These are the activations of a small neural network, seen along a few directions. Each row is one input.
Each table varies a few parts of the input and shows all the possible inputs, shuffled.
A made-up example of a description, with smaller parts first: one of 2 separate values, together with either a single point or one of 11 places along a line or (one of 6 places along a line, together with one of 8 places around a ring).
Shared parts are said once, and a part with two or three values counts as separate values.
(in the rows, 128 means zero)

Other details of the inputs vary at random and push rows far along two fixed directions, the same in every table; ignore that.
To show where, the next rows are all for the same input, with only those details redrawn:
[142 134 139 139  91 164  99 116 140 100  71 135]
[178 156 110 110 104 155 135  83 129 196  47 102]
[140 133 139 139  91 165  99 116 141 100  72 136]
[142 134 138 139  92 165 100 116 140 101  71 135]
[157 121  76 133 148 114 137  69  82 215 143  68]
[101  88 118 176 130 129  82 119 100  71 176 118]
[178 156 110 111 104 155 135  83 128 196  49 102]
[111  94 111 168 131 126  90 112  98  93 170 111]

Table:
R1: [155 141  74 105 152  88 205  68  76 216 141  48]
R2: [147 140 133 146  93 146 101 120 145 119  64 133]
R3: [122 103 111 168 138 107  99 127 109 114 174 117]
R4: [127 143 158 103 125 149 126 155 168 122  99 169]
R5: [130 119 110 117 170 113 147 113 116 188 170 105]
R6: [150 169 134  81 110 123 189 121 147 150  71 122]
R7: [143 158  88  69 182  85 217  99  93 246 162  87]
R8: [131 128  83 129 137 100 180  77  78 164 141  57]
R9: [109 105 124 154 147  97 106 151 129 106 191 140]
R10: [ 91  78 122 180 151 146  87 131  99  77 165 112]
R11: [141 152 145 110 115 123 124 159 168 140  97 170]
R12: [138 147  90  80 165  73 209 105 100 217 158  86]
R13: [106  88 121 163 158 140 103 133 103 103 169 112]
R14: [107 156 169  96 106 122 151 177 164  56 106 175]
R15: [140 160 155 100 101 115 123 172 168 150 107 171]
R16: [146 146 146 108 111 147 125 139 162 131  94 155]
R17: [124 107 106 165 119  99 100 110  98 144 165  96]
R18: [136 152 155  95 116 138 121 166 168 121 108 179]
R19: [104 106 126 132 152 103 112 153 126 111 200 150]
R20: [105  95 127 150 155 124 110 128 113 103 182 124]
R21: [174 177 125  57 147 133 173 121 151 251  77 129]
R22: [107 140 161 124 102 157 146 138 144  44  91 154]
R23: [137 155 152 107 117 123 117 174 171 127 106 179]
R24: [117 119 120 129 142  78 125 149 124 164 192 134]
R25: [121 123 102 119 146  91 180 104  92 139 163  89]
R26: [146 140 146 131 103 136 109 141 158 114  83 157]
R27: [142 134 138 139  92 164  99 116 140 101  72 135]
R28: [ 98  89 131 168 148 134  94 128 109  75 182 122]
R29: [153 155 147 111  96 120 128 143 163 163  91 146]
R30: [111  96 112 163 147 134 104 104  96 117 161  99]
R31: [163 145 128 100 135 162 149 117 142 193  59 119]
R32: [112  96 122 151 142 116 103 130 112  97 187 131]
R33: [124 109 118 148 129  88 114 128 112 148 181 118]
R34: [118 103 122 166 120 100  97 131 110 115 181 116]
R35: [147 137 144 131  98 161 106 125 146 104  82 143]
R36: [ 73 107 140 144 148 116 140 147 115  43 195 137]
R37: [130 132 154 116 131 164 124 155 160 123  89 152]
R38: [115 158 154  93 119 141 168 145 152 101  95 159]
R39: [110 140 157 136  98 163 140 131 137  40  87 143]
R40: [ 94  97 131 134 173 121 116 163 124 118 188 143]
R41: [ 96 105 134 126 176 118 116 173 124 121 196 147]
R42: [109 139 146 140  96 168 140 116 130  51  76 130]
Question: The inputs of R5 and R30 match in every part but one. If R36 is changed in the same way as R5 into R30, which row does it become?
Answer: R42
Question: Describe the family of inputs behind these rows.
Answer: one of 6 places along a line, together with either one of 2 separate values or one of 5 places along a line
Question: Which other rows does R3 become when the place on the line of 5 takes its other values? List them by row number.
Answer: R13, R28, R34, R35
Question: Which other rows agree with R25 in the place on the line of 6? List them by row number.
Answer: R20, R22, R26, R31, R32, R33
Question: A walk changes only the place on the line of 5. It starts at R15 and steps to R23. List the rest of the walk in order.
Answer: R18, R21, R41
Question: Which other rows does R8 become when the choice among 2 separate values takes its other values? List them by row number.
Answer: R42

Table:
R43: [ 86  81 140 173 140 137  86 146 109  59 186 132]
R44: [114  99 100 141 166  66 140 125  94 149 229 105]
R45: [124 138 153 118 129 147 121 160 157 113 107 156]
R46: [127 124 148 136 111 157 107 134 136 106  97 138]
R47: [118 143 148 133  95 125 138 138 140  90  95 132]
R48: [139 133 134 141 103 147 112 114 142  89  94 140]
R49: [107  95  93 131 184  95 133 116  86 138 221 101]
R50: [ 86  90 145 150 153 114 110 164 126  57 198 150]
R51: [135 131 149 132 100 156 101 138 150 121  83 142]
R52: [161 156 116  94 139 121 160 119 136 217 102 115]
R53: [143 137 134 141  98 141 109 114 142  89  94 140]
R54: [141 146 110 112 130 114 177 103 114 190 106  87]
R55: [128 142 151 121 113 134 119 159 158 111 110 156]
R56: [132 141 149 118 125 154 114 156 162 129  87 165]
R57: [158 153 102 100 132 118 178 106 118 198  86  95]
R58: [120 135 141 123 122 144 138 144 138  91  88 137]
R59: [137 143 144 104 112 150 128 134 152 105  89 154]
R60: [123 122 143 147 100 138 102 135 134  96 116 139]
R61: [127 133 154 113 129 147 135 154 157 107 106 155]
R62: [122 120 144 146 103 144 102 135 134  96 116 137]
R63: [173 152 101 113 117 124 143  89 118 202  90  98]
R64: [138 135 141 130 114 170 113 127 143 108  77 138]
R65: [151 141 102 100 139 109 153 102 117 181 132 111]
R66: [133 129 138 139 108 157 108 125 138  97  97 139]
R67: [135 129 112 114 164 108 147 127 116 188 158 111]
R68: [121  97  97 157 146  86 107 114  90 163 200  91]
R69: [118 143 154 123 109 149 146 138 145 100  75 133]
R70: [110 136 151 113 120 151 127 133 136  89 129 155]
R71: [109  97  95 151 172  74 117 131  97 161 224 114]
R72: [154 130  98 123 150 132 145  82 108 179 118  95]
R73: [128 135 138 120 109 125 116 136 141  87 122 153]
R74: [109  94 102 138 179  82 144 128  95 150 227 105]
R75: [140 155 153 115 100 127 120 154 163 120  92 159]
R76: [127 142 138 128 102 124 134 143 138  89  92 139]
R77: [157 152 103  99 137 122 178 106 118 200  85  95]
R78: [141 139 147 134  86 142 107 132 144 112  84 141]
R79: [143 136 139 133 105 162 116 114 147  97  77 141]
R80: [161 151 112  98 149 126 149 119 136 223  96 122]
R81: [158 165 113  83 122 124 172  89 121 207 109 114]
R82: [138 143 113 110 145 128 177 107 113 190 102  87]
R83: [132 129 150 131 111 164 102 140 149 121  81 140]
R84: [116 122 141 145 119 112  95 161 144  95 150 161]
R85: [118  95  96 156 151  91 111 114  90 165 200  90]
R86: [106  93  94 132 187 101 135 116  86 139 221 101]
R87: [137 133 147 132  95 152 101 139 152 122  82 141]
R88: [129 125 147 138 104 153 107 133 138 106  99 138]
R89: [135 132 136 140 103 153 107 126 139  97  97 139]
R90: [159 140 113 111 133 138 136 104 123 216  90  99]
R91: [ 88 100 140 159 138 101  96 167 128  64 202 151]
R92: [ 77  90 132 162 152 123 116 157 109  42 180 132]
R93: [150 139 103  99 143 116 154 105 118 180 132 110]
R94: [121 147 150 127  95 135 144 137 147  98  80 133]
R95: [153 160 111  91 124 113 163  93 115 196 127 112]
R96: [130 135 109 104 147 117 159 100 103 177 166 109]
R97: [ 89  93 134 163 144 108  86 167 129  72 198 158]
R98: [107  93  97 149 180  85 119 134  98 159 222 114]
R99: [ 81  86 140 159 146 101 106 165 124  48 218 149]
R100: [144 138 137 134 101 157 115 114 148  96  79 141]
R101: [ 82  96 129 165 132 104 113 154 110  40 183 135]
R102: [142 148 111  95 135 120 164  95 111 189 141 111]
R103: [140 135 140 131 116 170 118 117 146  99  76 139]
R104: [113 120 148 133 122 115 122 157 146  82 149 155]
R105: [152 158 115  81 142 142 172  94 120 206 108 111]
R106: [100 102 102 146 162  92 156 115  84 145 195  82]
R107: [139 137 142 129 110 165 112 125 143 107  77 139]
R108: [136 134 136 140  99 148 107 125 139  96  97 140]
Question: Describe the family of inputs behind these rows.
Answer: one of 6 places along a line, together with either one of 2 separate values or one of 4 places along a line or one of 5 places along a line
Question: The inputs of R62 and R43 match in every part but the place on the line of 6. If R102 is changed in the same way as R62 into R43, which row does it become?
Answer: R105
Question: A walk changes only the place on the line of 6. It starts at R61 and steps to R50. List the rest of the walk in order.
Answer: R74, R99, R104, R44
Question: Which other rows does R81 become when the place on the line of 5 takes its other values? List them by row number.
Answer: R65, R71, R91, R104
Question: Which other rows does R66 become when the place on the line of 6 takes its other values? List them by row number.
Answer: R63, R64, R89, R107, R108
Question: Which other rows does R69 become when the choice among 2 separate values takes its other values? List them by row number.
Answer: R58

Table:
R109: [136 147 187 128  65 143 108 149 182  62  94 182]
R110: [176 204 124  42 103 147 213  87 141 181  37 128]
R111: [113 127 170 142  97 215  88 125 149  56  57 155]
R112: [126 141 162 152  48 173  72 118 149  54  64 154]
R113: [100 111 174 126 131 160 115 153 160  67 142 164]
R114: [ 87  73 120 189 178 103 101 163 117  61 195 128]
R115: [ 56  90 125 174 139  66 141 163  89  39 227 107]
R116: [143 115  98 108 170  98 162  83  95 201 221  98]
R117: [148 154 161 138  69 144  93 148 189  44  55 191]
R118: [113  98 117 170 111 108  80 127 107  60 179 133]
R119: [177 167 126 123  71 161 140  89 133 210   6  93]
R120: [146 107  75 116 183 128 146  83  82 205 155  75]
R121: [139 132  82  91 185  89 140 114  96 230 225 119]
R122: [131 146  84 102 139  62 195  84  81 186 174  79]
R123: [123 122 163 142  98 176  89 164 160  58  45 152]
R124: [191 203 139  58  77 131 139 128 176 232  35 163]
R125: [137 114  77 140 159 129 132  56  67 190 191  71]
R126: [208 190 122  76 110 161 160  90 172 190  17 149]
R127: [166 152 124 121 117 175 144  91 124 210  26  84]
R128: [135 127  96 120 158  70 139 143 105 240 177 104]
R129: [126 119 148 156  80 142  83 160 149  58  80 142]
R130: [ 45  82 129 166 171  89 147 169  86  41 223 108]
R131: [168 153 134 109 109 109 167 121 147 219  89 102]
R132: [131 126  95  88 197 110 150 126 106 238 185 113]
R133: [ 88  76 115 166 182 121 103 145 119  54 208 144]
R134: [133 111 115 124 178  99 167 118 107 219 169  80]
R135: [ 56  93 129 138 168 114 151 146  93  37 212 132]
R136: [138 144 164 151  77 144  99 174 193  51  39 175]
R137: [ 93 121 168 133 138 136  89 206 160  93 130 174]
R138: [112  94 119 152 133 136  83 120 105  53 184 142]
Question: The inputs of R129 and R138 match in every part but one. If R131 is changed in the same way as R129 into R138, which row does it become?
Answer: R116
Question: Describe the family of inputs behind these rows.
Answer: one of 5 places around a ring, together with either a single point or one of 5 places along a line
Question: Which other rows agree with R137 in the place on the ring of 5? List them by row number.
Answer: R114, R123, R127, R130, R134
Question: Which other rows does R132 become when the place on the line of 5 takes its other values? List them by row number.
Answer: R111, R113, R120, R133

Table:
R139: [126 140 156 121 115 144 116 158 161 101 100 162]
R140: [120 134 143 126 116 143 133 137 143  94  98 140]
R141: [124 112 136 151 120 141  87 137 136  96 132 145]
R142: [ 89  95 114 145 163 102 134 133  96  91 211 116]
R143: [109 126 146 123 128 139 135 140 134  79 136 146]
R144: [153 146 106 112 132 133 155  92 112 195  96  92]
R145: [117 102  98 151 156 112 126 102  86 140 181  90]
R146: [170 155 133 109 108 155 125 115 152 179  54 133]
R147: [108  94 102 149 171  90 126 133  96 147 214 108]
R148: [128 138 131 132  98 109 135 126 130 101 121 129]
R149: [117 125 126 126 140 123 142 131 121 112 138 123]
R150: [157 160 133 110  89 112 135 127 150 157  87 139]
R151: [153 151 144 110 106 151 126 133 154 157  69 141]
R152: [103 120 161 147 101 156 106 151 147  41 108 155]
R153: [103  97 122 165 135 132 100 121 106  74 169 121]
R154: [118 132 143 116 131 132 124 148 145 115 138 154]
R155: [152 139 124 117 122 136 125 119 134 174  98 122]
R156: [156 139  85  94 173  94 173 101 100 251 156  89]
Question: Describe the family of inputs behind these rows.
Answer: one of 2 separate values, together with either a single point or one of 8 places along a line
Question: Which other rows does R149 become when the place on the line of 8 takes its other values? List them by row number.
Answer: R140, R142, R143, R144, R145, R152, R153
